A small network was shown many inputs. Here are its activations along a few directions, one row for each input.
Each table varies a few parts of the input and shows all the possible inputs, shuffled.
A made-up example of a description, with smaller parts first: one of 4 places along a line, together with either a single point or one of 9 places along a line or (one of 2 separate values, together with one of 8 places around a ring).
Shared parts are said once, and a part with two or three values counts as separate values.

Other details of the inputs vary at random and push rows far along two fixed directions, the same in every table; ignore that.

A family of inputs:
R1: [ -9 -58   9  50 -10  -9  63   1  83   8  12  10]
R2: [-28 -12  16   1  25 -45 -31 -29  41 -14  22 -70]
R3: [ 40  31   0 -15  34   1 -24 -13 -72 -27  13 -57]
R4: [ 22  -9  -6  29  -2 -19 -20 -47   7   3 -15 -51]
R5: [  17   58   -9  -41   44   19  -59   18 -115  -36  -13   -4]
R6: [ 15 -22 -20  35  -1 -28 -32 -36   1  -8 -17 -38]
R7: [  6 -38  13  32 -30  -9  27 -32  57  18  -1 -20]
R8: [-10 -28  -8  31 -10  -6  52 -28  61  28   9 -19]
R9: [-28  13  -2   5  -8  22  33 -10  37  30 -13  30]
R10: [-16  15   8 -21  -2  33   4  56 -19 -18   1  66]
R11: [-13 -17   5 -10 -21  -1  47  27  33  24  13  32]
R12: [-41  34  -3 -34  -8  33   9  31 -15  16 -20  81]
R13: [-25  21  -5 -43 -13  27   2  57 -21   9   7  77]
R14: [ 54 -23 -32  16  14 -44 -67 -22 -38 -31   7 -73]
R15: [ 35 -11  12 -18 -18 -17 -16   8 -18  -4   8 -15]
R16: [-19  46  24 -17   5  43  11  19 -23   3 -14  49]
Description of these inputs: either a single point or (one of 3 separate values, together with one of 5 places around a ring).
Change only the choice among 3 separate values in R4. List by row number the other rows that result. -> R9, R16

A family of inputs:
R17: [ 40 -65  -8  32 -38 -27  19   1  38   4  11 -10]
R18: [-34  23  -1 -22  10  28 -10  45 -23 -11  -7  63]
R19: [ -9 -21  19  14  -1 -20  31 -31  54  17  15 -40]
R20: [-22  49  26 -34 -11  53  34  22 -19  20  -9  66]
R21: [ -9  44  19 -25 -13  41  11   3 -27  13 -18  44]
R22: [ 42 -65  -6  32 -43 -28  16   3  38   7   6  -5]
R23: [ -7 -19  24  17 -19 -21  18 -42  55  21   1 -39]
R24: [-24 -35  18  14 -15 -31   0 -15  71   3  10 -19]
R25: [-17  38 -13 -12   2  45   7  19 -35   5 -26  67]
R26: [ -7 -22 -42  62  27   4  35 -21  32   8 -12  -5]
R27: [ 26  -2  16 -42 -29  12  18  60 -28  -3  18  52]
R28: [-41  21   4 -21  -3  29 -10  43 -16  -7 -19  80]
R29: [ 42  38   9 -41  23 -29 -57 -37 -73 -18  14 -95]
R30: [-10 -21  21  15  -9 -18  24 -35  54  18  10 -40]
R31: [ 29  20  -5 -41  46 -42 -68  -2 -61 -36  35 -89]
R32: [-10 -22 -41  62  18   7  28 -24  33   9 -18  -1]
R33: [-22 -39 -28  53  15 -15  -1 -12  44 -10  -9  -1]
R34: [  51   40  -55    7   55   -4  -66  -29 -109  -29  -22  -65]
R35: [-41  25  43 -61 -20  15  -4  49   7   3  16  54]
R36: [-33  24  -2 -23  18  26  -4  50 -24 -13  -2  62]
R37: [-12  44  18 -27  -8  42  15   9 -28  13 -13  41]
R38: [-20 -35  11  16  -8 -33  -3 -16  64   1  16 -29]
R39: [  0 -12  -3  46  -9   3  24 -47  42  21 -20 -18]
R40: [ 90  -7 -24 -23  12 -36 -56   8 -91 -34  24 -73]
What is each input in this table made of? -> one of 4 places along a line, together with either a single point or one of 5 places around a ring
The inputs of R17 and R22 match in every part but the place on the line of 4. If R38 is changed in the same way as R17 into R22, which row does it become? -> R24
List by row number the other rows that have the place on the line of 4 in common with R19. -> R20, R26, R27, R31, R36
Change only the place on the ring of 5 in R34. List by row number the other rows that result. -> R23, R24, R28, R39
